A small network was shown many inputs. Here are its activations along a few directions, one row for each input.
Each table varies a few parts of the input and shows all the possible inputs, shuffled.
Descriptions start from the smaller parts, as in this example, which fits no table here: one of 8 places around a ring, together with either a single point or one of 9 places along a line or (one of 3 separate values, together with one of 4 places along a line).
Shared parts are said once, and a part with two or three values counts as separate values.

Other details of the inputs shift rows strongly along three fixed directions, in all tables alike. That doesn't count.

Rows:
R1: [  7 -21  27  26   4  25  27  20  11   6 -32  -8 -15 -40]
R2: [-16   4  -2 -10 -14  -6  -7 -23   0  -4  16  16 -14  15]
R3: [-17  11  -9 -11   6  -1 -16   0  -9 -23  11   0  -1  10]
R4: [ 10  -9  10   4  -7 -16 -17  -6  11  45  -6  -5   0 -31]
R5: [  3 -11  22  43 -10   7  32   1 -15 -12  -2  39  -8  14]
R6: [-21   1 -14  -4 -13 -17 -14  -9  -5  14  22  31 -11   9]
R7: [-26 -12  -2  -7 -14  -7  -8 -23   5  30  14  22 -17   2]
R8: [-22  20 -13  18 -15  -7 -20 -12  -4  19  18  20  -2  13]
R9: [  3  19 -20  -8  15   1 -16  14  -4 -28   1 -22  20  16]
R10: [ -4  13   7  -2  16  11  14  15 -13 -47   3 -17   9  12]
R11: [-23   3   3  11  -6   9  -6   7  10  35   0  -5 -10 -30]
R12: [ 11  -3  17  37  -1  12  31  11 -11 -22  -9  15   2  12]
R13: [ -1  -4 -14 -18  -1   5 -12  13  22  24 -13 -33   4 -34]
R14: [ 15 -20  21  11  -2   6  39   0  -4 -26  -8  19  -8  14]
R15: [-15 -19  -6 -15  -6  -6  -8   5  16  35   1  -5  -9 -37]
R16: [ 19  19   3  -6  25   1  -4  -1 -26 -35  -2  -3  17  13]
R17: [ 14  -1   0 -12   7  15  13  15  18  -6 -17 -37   5 -13]
R18: [ -5  11 -25  -7 -15 -15 -24 -14   2  -3   7   6   3  16]
R19: [-23   5 -10 -22  -5  -4 -17 -21  -1  -3  15   2  -6  19]
R20: [-21 -10   0   1   1  -1  -7   5   2  21   6  10 -10 -20]
R21: [ 21 -17  16  22  -4  12  33  -5  -2 -21 -18  12  -2  21]
R22: [-10  -9  -4  -5  -7  11  -6  -3  23  44 -10 -16  -8 -24]
R23: [ -1   7 -15 -35  12  -3 -10   9   0 -36   3 -31  11   4]
R24: [ 22   6  13  -6  10   2   9 -14  -9  -4  -4   3   4   1]
R25: [  6  34  -9 -23  31  -2 -15   9 -20 -19  12 -30  31   7]
R26: [  1   8  -4  -5 -10 -18 -22 -33 -13  19   9  30  -5  -1]
R27: [-16  11 -11 -11  12  -4  -3  16  -8  -8  17  -6  14   9]
R28: [ 22 -14  10  26 -13   0  26  -6  -8 -32 -15  25  -5  18]
R29: [-13  10   2   2   8  -1   7   4 -17 -31  15   7   3  20]
R30: [ 20  14   0 -22  22  -9 -15  -2  -3 -12   1 -37  26  19]
R31: [ 21  12   8   3   9  -3   3 -11 -21 -19   0  13   2   7]
R32: [  5  -5  19  42 -13  12  19 -11  -9 -22 -16  34 -19  10]
R33: [  8 -18  11 -16  13  11  25  19  13  -5 -10 -27   1 -20]
R34: [ 20  -6  -6 -11   9  -2  13  14  -6 -43  -6 -10  17  17]
R35: [ 12 -39  29  14   3  18  45  12  11  12 -24   4 -12 -20]
R36: [-25  -1 -10   4  -9 -12 -17  -8  -8  15  18  35  -9   8]
R37: [ 24 -20  23  27 -10  18  38   3  13   0 -26   3 -11 -10]
R38: [ -1  -2  -5 -28  16  16  -1  16  21   9 -14 -52   9 -20]
R39: [-13   3 -13   4 -19  -4 -16 -28   6  22   7  19  -8  19]
R40: [ -2 -12  -6   0 -12   1  -1   4  22  48  -2  -4  -4 -22]
R41: [ 14 -16  15  38 -17   6  26   2  -2   0 -13  31 -16  -1]
R42: [ -5  17 -15 -27   2  -1 -13  -6   5 -17   7 -22   5  15]
R43: [-10  -5 -14 -14  -8 -16  -8  -7  -4  -5  12  18  -1  10]
R44: [ 25  -7  17 -13  24  15  15   3  -1  10 -19 -25  11 -22]
R45: [ -5  13 -19 -25  -1  -6 -19  -4   1 -22   2 -18   5   7]
R46: [-26  21 -12  14 -16  -5 -21 -15  -4  15  16  18  -7  10]
R47: [ -4   3  -3  -7   4  -6   5   1 -12 -35  11   9  -4  19]
R48: [  9  -4  11  -2  -2 -11 -15  -5  16  54   0 -15   2 -26]
R49: [ 27 -19  40  39   8   7  19  10   0  15 -27   2  -4 -29]
R50: [  9  -4  11   6   1 -11 -17   7  12  53  -3 -13   0 -37]
R51: [ 12 -11  11  22   5   8  21  12 -13 -30  -9  18   3  15]
R52: [-19  10  -7   9 -24  -9 -18 -22  -4   7  12  28 -22   8]
R53: [ 11  10   8  -8  29   1 -10  32   8  27  -4 -55  28 -34]
R54: [-18   8  -7  -4 -11  -8 -13 -13  -7 -10  16  20 -15  10]
R55: [-14  -5 -13   6 -19 -12 -13  -6   1  31  15  30 -10   0]
R56: [  1   5 -18 -23   1  -8  -7   2   2  -7  15  -8  13  22]
R57: [ -3   3 -13 -12   4   9 -12  21  20  26  -8 -33   2 -34]
R58: [ 16  14  -9   4   4   2   6   8  -7 -43  -3  -7   8  25]
R59: [  5  14 -22 -15  19   0 -13  24  -3 -24   2 -27  26  12]
R60: [-14  -7  -8   3 -19  -9  -8 -24  -1  21  15  32  -7  25]
Description of these inputs: one of 6 places along a line, together with either one of 2 separate values or one of 8 places around a ring.
Changing only the place on the line of 6 turns R45 into R42. The same change can be made to R23. Which row results?
> R2
Which other rows does R49 become when the choice among 2 separate values takes its other values? List them by row number.
> R16
List by row number the other rows that have the place on the line of 6 in common with R52.
> R6, R31, R41, R47, R50, R54, R55, R57, R58
Which other rows does R1 become when the place on the ring of 8 takes its other values? List them by row number.
> R3, R9, R20, R32, R36, R51, R59
List by row number the other rows that have the place on the line of 6 in common with R29.
> R5, R8, R10, R11, R12, R25, R27, R46, R53

Rows:
R61: [  6 -10  14  19  -6   8  22  -4  -3 -14 -10  16  -9   7]
R62: [ -6 -12   6   7  -7   4   5   3  11  32  -4   4 -10 -24]
R63: [ -5   9  -6   0  -2  -5 -11  -3  -2   0   6   0   2   5]
R64: [ -8   1 -10  -8  -5  -2  -7  -4   3  -2   4   1  -2   8]
R65: [-5  5 -3 -4  2 -6 -9 -3 -4  2  8  3  3  6]
R66: [-6  2 -9 -8 -4 -4 -6 -3  1 -1  7  2 -2  6]
R67: [  8 -10  12  10  -1   3  17   0  -3 -17  -7   9  -5   5]
R68: [-6  6 -6 -5 -1 -4 -6 -3 -2  1  8  2  2  6]
R69: [-6  2 -6 -6 -1 -6 -8 -3 -2  0  7  2  1  6]
R70: [ -5  10  -5   1   0  -5 -11  -2  -3   1   6   1   2   5]
R71: [-8  2 -9 -7 -4 -2 -7 -4  2 -1  5  1 -1  8]
R72: [ 10  -3  11  11   3   6  13   2  -7 -16  -7   6  -1   3]
R73: [ -6 -13   5   6  -8   4   5   3  12  31  -4   5 -11 -24]
R74: [  9  -3  11  14  -2   4  14   1  -4 -17  -9   5  -3   4]
R75: [-8  5 -7 -4 -2 -1 -7 -4 -1  0  6  1  2  7]
R76: [ -4  11  -4   2   1  -4 -11  -2  -4   2   7   1   3   5]
R77: [ -5 -13   8   7  -4   2   2   3   9  32  -4   4  -8 -24]
R78: [-4  6 -7 -4  0 -5 -9 -4 -3  0  5  3  2  4]
R79: [ 18   5   4 -17  14   3   4   0  -1 -22  -9 -25  10   4]
R80: [ 24  -3  -3 -21  24   7   4  28  13   5 -15 -50  25 -21]
R81: [ 10  -6  10  11   0   5  15   0  -5 -17  -9   8  -3   3]
R82: [ -4   8  -5  -2   2  -4 -10  -3  -6   2   7   4   3   4]
What is each input in this table made of?
> either one of 2 separate values or (one of 4 places along a line, together with one of 5 places along a line)

Rows:
R83: [ 11   3   6  13   4  10  19  10  -7 -31 -10  -2   7  12]
R84: [  7  12 -10 -11   3 -14 -14 -12 -10 -19   7   0  11  22]
R85: [ 14   4  10  -5  21   6   9  19  -4  -8 -10 -28  15 -17]
R86: [ -8  -7   7  24 -13   5   5  -5   5  17  -1  19 -11  -2]
R87: [-23   8 -27 -33   0 -15 -33  -1   7  15  17 -13   5  -3]
R88: [-10  10 -29 -18  -5 -10 -29   1   8  12  11 -14  10   5]
R89: [ 14 -11  23  13   9  11  19  13   0  10 -17  -8   1 -26]
R90: [-11  -1  -3  13 -14  -1  -5  -7   3  20   3  15  -8   6]
R91: [  7  12   2   9   0  -9  -3 -18 -18 -21   6  24  -1  24]
R92: [ 11   2  11  23   0   9  23   3 -12 -38  -8  10   2  19]
R93: [ 13  -1   3  -8   8   3  19   1  -7 -46  -1  -2   5  26]
R94: [ 14  -5  17  14  -3  24  22   0  12 -14 -29 -17 -11 -11]
R95: [  0  19 -12  -7   3  -6  -8   3  -7 -33   8  -8  11  31]
R96: [  0  15  -4  -6   5 -10 -14 -13 -13 -13  13   5   9  27]
R97: [  9  -6  11  10  -7  -3   3 -11   2  17  -1  14  -6  -4]
R98: [ -3   9   8   7 -19  -1 -12 -39  -3   6  -1  21 -18  10]
R99: [ 18   6   5   6  -3 -10   3 -21 -17 -37   0  21   3  36]
R100: [ -4   6  -7  10 -12  -7  -8  -9  -5 -13   2  13  -3  19]
R101: [ 10 -19  13  23  -9  10  18   8  10   6 -19   5  -8 -16]
R102: [  8  -4   8   1  13   8  20  10 -10 -37  -7   0   0   6]
R103: [-26  10 -23 -32   3 -10 -29  -1   6  20  22 -12   7   1]
R104: [  1  12   8  12  -3  -9  -4 -23 -22 -24  12  27  -1  37]
R105: [-15   4  -9   8  -9  -2 -16   1   3  23   6   9  -6  -9]
R106: [-10   1  -2 -14  10   4  -1  13   2   1   4 -15   5 -15]
R107: [-13   5 -13 -17   4 -10 -27  -4  11  45  13 -12   8 -16]
R108: [ 24   1  19  10  11   2  21   2 -10 -32 -11  -3   5  12]
R109: [ 10  -9  11   0   4   7  22   6  -1 -25  -7  -1  -2   6]
R110: [ 17  10  -4 -20  21  -2  -2  11  -3 -20   0 -32  21   6]
R111: [ -9  -6   2  -6   5   5  -1  12   4  11   1  -3  -5 -22]
R112: [ -6 -14  18  18  -4   8  15   3  -3   5  -5  19 -18 -20]
R113: [ -9   3 -19 -22  -4 -11 -15  -9   0  -7  12   1   2  14]
R114: [  6  -3   3 -18  25  11  15  25   1 -30  -5 -35  14  -3]
R115: [ 15  -5   2 -19  23   9   3  24  13  17 -12 -43  19 -24]
R116: [ 17 -11   4 -12  11   7   5  16  15  28 -12 -30   9 -30]
R117: [-12   7  -9  15 -17  -6 -12 -12  -5   9   9  28 -11  11]
R118: [ -1  12 -24 -26  -1 -17 -33 -13   2  12  16  -7  13   9]
R119: [  0   5  -3 -10   8   0  10   2 -10 -34   4  -1   7  17]
R120: [  8 -12  21  18   4   7  11   8   0  24 -13   3  -8 -32]
R121: [ -7 -16  12  16 -15   3  14 -12  -2  14  -1  33 -18  -4]
R122: [-21  12 -26 -34   6 -10 -27  -3   2   4  23 -12  10  14]
R123: [  2 -17  -3  -8  -4   1   6   1   8   8  -5   0  -5 -10]
R124: [ -4  -4  11  18  -8  -6  -6 -14  -1  31   2  27 -14 -15]
R125: [  4   7 -11 -35  24   3   1  26   2 -29   2 -44  19   1]
R126: [ -7  -7  -9 -16  -7  -2  -5  -1   9  19   8  -1  -3  -6]
R127: [-11   2  -7  -3   6   6  -8  22  14  29  -2 -26   7 -32]
R128: [  6  23  -8 -14  20  -8 -14   5 -19 -34  11 -16  17  17]
R129: [ -4  -1  -4 -22  16   7   3  23   5  -1  -2 -30  11 -20]
R130: [ 23 -15  22  10   7   7  19  11   4  -1 -22 -11   1 -22]
R131: [ -9  15 -16 -19   2 -13 -28  -8  -1  24  15  -4  10   1]
R132: [-19  -4  -6  -1 -16  -8  -8 -20  -2  17  14  29 -14  14]
R133: [  2  -4   3   9   8  12   7  24   9  10 -11 -18   1 -28]
R134: [  8  -9  18  28   4  15  23  19   1  -7 -17  -2  -6 -21]
R135: [ 11 -20   6  19 -11   8  17   3  12  12 -16   5  -8 -15]
R136: [  9   3   3  -3  11   3  16   3 -15 -50  -2   6   2  24]
R137: [ -8   1 -11  -3  -3   3  -8  10  12  28   0 -11   4 -17]
R138: [ -1  -2  13  21 -12  -6   4 -20  -9  18   1  32 -11   0]
R139: [ -9  -1 -11   1 -13  -3 -12   1  14  33   4   0  -4 -10]
R140: [ -7 -12  13  27 -10   8  11   3   7  24  -8  12 -13 -15]
R141: [ -4   2  -1  19 -15  -3   3 -17  -5  -7   4  28  -8  28]
R142: [ -8   1  -3  15 -18  -5  -5 -10   4  16   5  20 -11   6]
R143: [ -1 -19  10  10 -10   0  14  -5   4   5  -9  17 -15  -9]
R144: [ -5  -4  -7   7 -17  -2  -5  -5   9  26   2   9  -7  -2]
R145: [-12   7  -2  -6 -16   0  -7 -32  -2 -11   3  12 -19  16]
What is each input in this table made of?
> one of 3 separate values, together with either a single point or (one of 4 places along a line, together with one of 5 places along a line)
Changing only the choice among 3 separate values turns R99 into R88. The same change can be made to R120. Which row results?
> R133
Which other rows does R86 become when the choice among 3 separate values takes its other values? List them by row number.
> R96, R103
Which other rows does R126 become when the place on the line of 5 takes its other values? List them by row number.
> R121, R123, R132, R136
Which other rows does R83 become when the place on the line of 4 takes its other values? List them by row number.
> R92, R127, R137

Rows:
R146: [  7  -8   2 -30  22   5  14  28  12  -5  -8 -47  16 -19]
R147: [  7  -5  10   9  -5   9  19 -11  -5 -24  -1  12 -11  24]
R148: [  1 -12  -1   0  -5  -8 -15 -10  13  43  -3   1   1 -17]
R149: [ 11  -2  22  14   6  15  22   0  -5  -5 -16  -2  -5 -21]
R150: [-21 -16   5   5 -11   7  -2   7  17  47  -3   3 -10 -32]
R151: [  7 -28  25  33 -16  16  29   1  10  -1 -24  19 -17 -12]
R152: [  8  -5   2 -28  28   0  10  30   4 -16  -4 -34  13 -17]
R153: [  8  14   5 -16  21   7   1  10  -5 -25  -8 -38  15  -1]
R154: [ 14  -7  23  29   7   3  17  17  -4   1  -9   7  -2 -15]
R155: [  0  -4  -3  16  -4   2  10  -1  -4 -30  -8   8  -2  21]
R156: [-28   2 -15   0  -2  -9 -22   3   0  27  14  14  -7 -11]
R157: [-20 -11  -9   4  -7  11  -4   9  23  55  -4  -6 -11 -30]
R158: [  7 -13  16   3   1   4  30   0  -2  -8  -5  10  -6  -7]
R159: [ 17  11  -8 -32  30  -2  -7  15  -8 -23   0 -42  34  15]
R160: [  5 -17  19  10   5   6  17   8  -5  -7  -5   9 -13 -13]
R161: [ 13  -6  -7 -32  20   2   7  26  17 -17 -11 -52  18 -13]
R162: [  1   3   1  12 -17 -11   1 -31 -16 -46  12  33 -11  50]
R163: [-25  13 -21 -11 -13  -3 -25 -15   6  15  19  12  -5  20]
R164: [-26   5 -14  -9  -9  -2 -17  -4   4  28  16  12  -2  -9]
R165: [  8 -13  -2   2  -9  -4 -10  -6   9  47  -8   7  -3 -27]
R166: [-24  21 -38 -22 -17 -16 -43 -15  -1   5  23  14   2  20]
R167: [-26  12 -16 -16 -13 -16 -29 -21  -7   8  29  12  -4  23]
R168: [ 12 -11  30  35 -13   8  21 -20  -2 -11 -22  20 -20  -4]
R169: [ -5 -11  -7  -8 -17  -9  -5  -3  15  34  -1   9 -14 -23]
R170: [-22  -6  -9   8  -7   4  -3   3   7  39   5  10  -7 -24]
R171: [  1 -19  18  26  -1  16  30  14   1  -2 -19   4  -8 -12]
R172: [-11  -8 -16   3 -10   3  -8  11  15  34  -8  -1  -8 -28]
R173: [ 23  -4  17  40 -17   1  20  -3  -6 -11 -14  28 -10   6]
R174: [ 10 -10  12   1   0   7  26  -2   7  -9  -9   2  -8   6]
R175: [  7   1  -9 -34  27  12   6  29   5 -14   0 -50  21 -17]
R176: [ 15  18 -11 -31  33 -11 -16   9 -20 -40  10 -23  30  26]
R177: [ 17  12 -10 -13  19   1  -7  30  10 -16  -6 -53  30  -3]
R178: [ -4   3  -3   2 -13  -2 -17 -12   9  33  -7   3 -13 -28]
R179: [ 10  12   7  20  -1  -1  11   0 -14 -17   5  13   6  15]
R180: [-28  20 -24 -21  -1 -16 -37  -7 -11  -5  30  14   4  21]
R181: [ -1  20  12  14   0 -11  -6 -30 -31 -45  10  38 -10  37]
R182: [  8   7 -10  -5  -8  -6  -1 -11 -14 -42   6  12  -3  31]
R183: [-18  23 -17  -4  -8 -19 -33  -7  -3  23  25   0   9  14]
R184: [ 24 -15  20  11   8  14  23   1   5  10 -19  -3   1  -6]
R185: [ 10   9  16  15  -1  10  12 -19  -8 -23 -10   9 -10  18]
R186: [ 16   3   8   5   6  -3  10 -14 -21 -23   2  19   9  24]
R187: [ -9  25 -20  -4  -5 -11 -27  -7   2  15  20  -3   8  21]
Changing only one part turns R177 into R154. The same change can be made to R161. Which row results?
> R152
What is each input in this table made of?
> one of 6 places along a line, together with either one of 3 separate values or one of 4 places along a line
List by row number the other rows that have the place on the line of 6 in common with R149.
> R158, R164, R170, R175, R179, R186
Which other rows does R166 become when the place on the line of 4 takes its other values? List them by row number.
> R169, R172, R182
Which other rows does R168 become when the choice among 3 separate values takes its other values? List them by row number.
> R148, R177
